W =
117,65,171,83,86,190,106,161,110,136,185,182,161,66,147,164
96,106,83,83,143,184,111,152,123,121,150,131,140,114,80,74
97,69,156,68,161,159,159,114,151,132,151,115,145,133,102,155
71,102,150,161,140,102,90,116,112,118,70,124,78,168,105,98
71,185,190,112,147,102,167,175,114,86,149,156,168,70,190,66
107,98,179,166,74,180,156,80,123,129,125,92,143,185,134,182
78,94,78,189,143,134,164,99,145,74,121,141,105,184,110,114
90,169,186,65,168,101,66,83,175,182,95,172,127,71,92,177
65,172,169,140,136,111,102,190,156,134,168,143,73,179,75,126
103,84,149,70,150,143,99,148,133,65,176,127,137,142,169,165
100,177,161,118,87,151,168,122,148,80,135,154,180,186,147,171
183,89,73,181,163,94,81,88,76,145,93,184,122,102,161,181
140,167,101,83,122,176,107,189,114,182,162,100,117,103,135,85
103,162,98,74,66,85,181,159,84,78,178,163,76,113,72,135
112,147,154,124,163,170,177,90,114,101,92,136,95,119,96,162
Counting starts at 0.
The entry in row 1 and column 0 is 96
The bottom-right entry: 162
The top-left entry?
Answer: 117
The bottom-left entry?
Answer: 112
The entry in row 2 and column 0?
Answer: 97
The entry in row 0 and column 2?
Answer: 171
The entry in row 1 and column 2: 83
The entry in the top-right corner?
Answer: 164
The entry just right of 178: 163
The entry in row 0 and column 1 is 65

116,145,123,124,138,134,160,89,141,136
141,123,127,127,144,131,169,102,128,122
111,115,128,119,130,125,90,114,127,136
133,124,126,124,144,127,115,168,149,134
133,131,128,139,112,135,109,134,136,138
126,111,132,118,128,110,178,57,124,134
117,131,131,135,125,142,113,83,121,121
145,134,130,112,152,103,153,112,142,127
126,124,132,127,113,132,141,147,168,155
127,137,133,138,135,120,163,193,123,115
132,128,125,139,124,105,158,105,153,126
117,129,128,102,128,124,133,114,93,125
135,126,129,153,131,127,102,133,143,131
The entry directly below the smallest entry -> 83
Give the largest entry in the first row.
160
The entry just left of the largest entry: 163
The 3rd smallest entry is 89
Give the entry just right of the largest entry.
123
The 3rd entry in reading order is 123
Give the last entry, reading row by row.
131
Give the first entry on the main diagonal.
116
The entry just right of 89 is 141
Give the entry directly above the smallest entry.
134
The entry in the bottom-left corner -> 135
Give the second entry, reading row by row.
145
The entry directly below the largest entry: 105
The fourth entry from the end, reading row by row is 102
Give the entry just right of the smallest entry.
124
Give the third-last entry, reading row by row.
133
Give the last entry in the row that holds the smallest entry.
134
The first entry on the diagonal from the top-right corner is 136
The entry directly below 149 -> 136
Give the first entry of the smallest entry's row.
126
Give the smallest entry in the last column.
115
Give the second largest entry.
178
Give the largest entry in the first column.
145
Give the entry directly above the largest entry.
147
Give the 2nd entry from the end, reading row by row.
143
Give the minimum.
57

m =
array([[105, 117, 120, 118, 146, 161, 103],
       [121, 117, 126, 112, 169, 142, 148],
       [148, 160,  99, 151, 151, 140, 127],
       [ 97, 101, 143,  84, 152, 164,  91],
       [141, 145, 100, 149, 166, 121, 135],
       [ 92, 100, 141,  92, 141, 165,  90],
       [136, 128, 145,  87,  91, 146, 125],
       [174, 175, 141, 149, 194, 105, 133],
       [147, 140, 153, 135, 169, 117, 125],
       [140, 156, 111, 148, 166, 122, 140],
       [136, 125, 122, 119, 138, 126, 115],
       [100,  97, 148, 122, 126, 145,  93],
       [122,  94, 174, 100, 119, 139, 101],
       [101,  96, 162, 131, 136, 131, 108],
       [145, 150, 105, 151, 155, 136, 124],
       [110,  99, 149, 112, 169, 136, 124]])
Counting starts at 0.
The entry just left of the largest entry -> 149
The entry in row 1 and column 1: 117
The minimum is 84
Which number is the largest entry?
Answer: 194
The entry directly below the largest entry is 169
Which number is the entry in row 2 and column 0?
Answer: 148
The entry directly below 152 -> 166
The entry in row 2 and column 1 -> 160
Which number is the entry just left of 150?
Answer: 145
The entry in row 0 and column 1 is 117
The entry just left of 103 is 161
The entry directly above the largest entry: 91
Which number is the bottom-right entry?
Answer: 124
Which number is the bottom entry of the column that holds the smallest entry?
Answer: 112
Which number is the entry in row 0 and column 2?
Answer: 120
The entry in the top-left corner is 105
Which number is the bottom entry of the column that holds the largest entry?
Answer: 169
Which number is the entry directly below 108?
Answer: 124
Which number is the entry directly above 155?
Answer: 136
Which number is the entry just left of 128?
Answer: 136
Which number is the entry directly above 153?
Answer: 141
The entry directly above the smallest entry is 151
Which number is the entry at row 1, column 0?
Answer: 121
The entry just left of the smallest entry -> 143
The entry just right of the largest entry: 105
The entry at row 1, column 2 -> 126
Which number is the entry in the top-right corner?
Answer: 103

M = 190,179,179,167,198,88,113,114,144
Give the maximum.
A: 198
Give the 2nd entry from the right.
A: 114
The last entry is 144
